A small network was shown many inputs. Here are its activations along a few directions, one row for each input.
Each table varies a few parts of the input and shows all the possible inputs, shuffled.
A made-up example of a description, with smaller parts first: one of 5 places around a ring, together with either a single point or one of 9 places along a line or (one of 3 separate values, together with one of 4 places along a line).
Shared parts are said once, and a part with two or three values counts as separate values.
In the rows, 128 means zero.

Other details of the inputs shift rows strongly along three fixed directions, in all tables alike. That doesn't count.

A family of inputs:
R1: [149 151 149 136 152 130 171 113 177 110 161]
R2: [123 136 135  85 139  90 152 108  98 127 144]
R3: [105 116 110 108  99 102  69 138  81 140 111]
R4: [107 104  87 112  95 108  87 129  79 137 104]
R5: [129 106 122 145 124 146 115 160 152 128 138]
R6: [126 107 117 156 121 155 118 147 146 124 129]
R7: [128 152 121 106 125  88 140  77 107 120 125]
R8: [ 86 127  71 102 143 156  80 127 104 102 194]
R9: [155 146 142 173 147 139 171 100 159 134 149]
R10: [127 110 131 107 128 172 125 154 145 119 139]
R11: [135 139 125 122 122  78 146 104  88 135 135]
R12: [ 96 118 106 104  88 105  85 146  83 143 113]
R13: [165 123 180 117 118  99 186 106 144 123  65]
R14: [ 97 196  86 134 186 128 132  87 118 102 210]
R15: [144  81 162 124 106 110 117 158 127 149  52]
R16: [141 167 157 137 139 141 170 109 176 119 157]
R17: [132 144 131 129 130  76 132  95  90 137 132]
R18: [167 130 182 107 146  98 190 133 137 135  62]
R19: [129 110 118 160 128 161 106 132 148 134 121]
R20: [120 158 137 121 114  81 138 106  96 148 137]
R21: [130 151 129 102 129  81 138  87 105 114 132]
R22: [132 108 127 157 133 155 104 143 147 128 127]
R23: [127 105 114 153 119 157 125 150 143 123 131]
R24: [129 107 126 149 130 147 110 156 152 129 134]
R25: [123 145 130 133 128  77 135  91  90 136 128]
R26: [146 146 152 177 154 134 164 105 158 131 149]
R27: [119 124 137 152 121 159 104 149 152 141 128]
R28: [144 160 159 164 140 136 166 117 162 141 158]
R29: [152 155 161 165 149 134 159 114 160 139 158]
R30: [126 103 113 118 131 177 130 136 143 118 129]
R31: [126 124 108 129 147 173 120 142 147 116 109]
R32: [132 114 123 142 114 157 119 161 145 130 139]
R33: [129 122 129 120 119 161 110 146 162 111 130]
R34: [130 104 119 142 123 147 122 164 149 127 140]
R35: [132 116 126 145 115 156 113 157 148 131 136]
R36: [139  75 154  92 105 135 144 149 117 128  51]
R37: [126 162 123 100 155  87 141 100  89 121 123]
R38: [132 108 111 154 118 160 118 140 147 130 126]
R39: [ 91 114 113  71 103 123  91 140  84 131 114]
R40: [135 110 160  94 111 132 130 165 125 140  34]
R41: [134 142 128 125 124  77 139 101  91 136 135]
R42: [ 79 162  68 107 154 150  65 136 107 107 186]
Each input here is: one of 6 places along a line, together with either one of 3 separate values or one of 4 places along a line.
- The inputs of R1 and R21 match in every part but the place on the line of 6. If R5 is changed in the same way as R1 into R21, which row does it become? => R41
- The inputs of R25 and R24 match in every part but the place on the line of 6. If R14 is changed in the same way as R25 into R24, which row does it become? => R18
- Change only the choice among 3 separate values in R21. List by row number the other rows that result. => R8, R37
- Change only the place on the line of 6 in R22. List by row number the other rows that result. => R15, R19, R26, R27, R29
- Change only the choice among 3 separate values in R40. List by row number the other rows that result. => R16, R39

A family of inputs:
R43: [135 109 127 130 137 136 130 133 108 130  88]
R44: [125 178 111 139 169 133 130 109 147 115 185]
R45: [121 144 102 123 136 139 125 118 124 121 197]
R46: [148  91 152 144 118 193 164 164 177 133 117]
R47: [117 150 148  92 127  68 147 114  66 154 100]
R48: [119  99  95 156  93 141  83 154 113 131  89]
R49: [108 117 105 116 125 128 106 131 119 107 169]
R50: [141  75 155 160 110 156 108 152 166 144  71]
R51: [152 154 185 156 139  77 171  88 139 144 152]
R52: [148 102 146 155 153 180 148 164 186 125  93]
R53: [155 169 181 126 145  90 193 100 151 120 132]
R54: [125 141 149  81 105  57 136 101  88 123 107]
R55: [110 158  98 182 130 155 127 136 149 135 205]
R56: [188 101 172 150 140 150 196 140 177 130  98]
R57: [110  69  89 125 110 178  72 165 114 116  89]
R58: [ 98 159  85 157 174 180 104 131 174 105 196]
R59: [115 122 126  64  83  78  93 122  69 138  83]
R60: [104 127 114  81 105  75 104  98  81 127  87]
R61: [110 103 114  93  95 152  67 172 124 129  88]
R62: [112 161 110 168 177 188 150 135 164 123 229]
R63: [123 138 150  85  99  72 159  96  79 146 105]
R64: [150  67 153 157 101 168  89 171 168 143  70]
R65: [121 116 119 122 145 114 129 125 109 131 111]
R66: [ 95 168 126 138 126  89 110  84  89 155 184]
R67: [151  99 151 139  92  73 150 132 111 153  43]
R68: [155 162 178 128 152  95 184 115 147 125 127]
R69: [ 97 102  79 156 103 151  57 176 135 117 157]
R70: [193 163 199 162 172 120 238  96 158 135  96]
R71: [171  81 161 139 119 180 160 176 171 134  96]
R72: [117 205 120 112 160  80 140  87  98 132 194]
R73: [186 135 193 133 135 125 198 123 181 132  75]
R74: [ 89 133  78 105 137  90  98  96  72 121 159]
R75: [146 110 122 152 102 109 118 145 128 140  99]
R76: [ 98 110  94 150 112 171  40 156 134 136 171]
R77: [148 141 167 158 149 191 177 161 198 132 132]
R78: [134  97 128 107  96 153 112 155 135 128 108]
R79: [177 131 201 153 118  78 185  82 119 159  59]
R80: [144 128 136 132 146 145 144 144 133 136 145]
R81: [107 152  90 106 152  80 105  98  70 127 167]
R82: [170 147 166 122 132  94 197  85 140 129 124]
R83: [107  64 115 101  92 157  91 179 105 141  77]
R84: [ 88 146 101  97 138  80  85 125  71 118 155]
R85: [125 154 101 162 169 158 162  94 168 107 216]
R86: [116  88 106 108 121 148  69 175 118 125  83]
R87: [114 205 111 128 168  92 142  66  92 118 175]
R88: [ 99 112 103  76  98  71  96  99  66 126  90]
R89: [108 117  80 134 130 169  94 123 122 107 156]
R90: [139  65 145 134 122 174 114 198 161 121  84]
R91: [162 104 160 162 149 173 179 158 195 113 145]
R92: [107  70 114  99  87 150  72 175 128 110  95]
R93: [108 145  97 106 120 102 113  82  80 116 138]
R94: [ 85 141 100 105 116 144  87 141 116 129 144]
R95: [112 158  90 155 151 191 110 111 164  95 192]
R96: [106 165  88 158 160 192 106 119 168  97 191]
R97: [120 190 110 109 146  79 137  64 106 115 192]
R98: [137 112 174  83  82  96 154 130 104 149  43]
R99: [ 99 124 115  75 105  70  91 110  76 133  67]
R100: [128 142  97 180 126 164 110 153 159 132 194]
R101: [128 120 126 122 134 153 108 166 131 133 121]
R102: [181 146 171 128 142  86 214  81 136 134 126]
- What do these inputs look like to the network? => one of 6 places along a line, together with either one of 2 separate values or one of 8 places around a ring
- The inputs of R64 and R50 match in every part but the place on the line of 6. If R82 is changed in the same way as R64 into R50, which row does it become? => R88
- Change only the choice among 2 separate values in R50. List by row number the other rows that result. => R67
- Which other rows agree with R46 in the place on the line of 6? List them by row number. => R47, R55, R62, R63, R66, R77, R83, R94, R98
- Change only the choice among 2 separate values in R100. List by row number the other rows that result. => R76
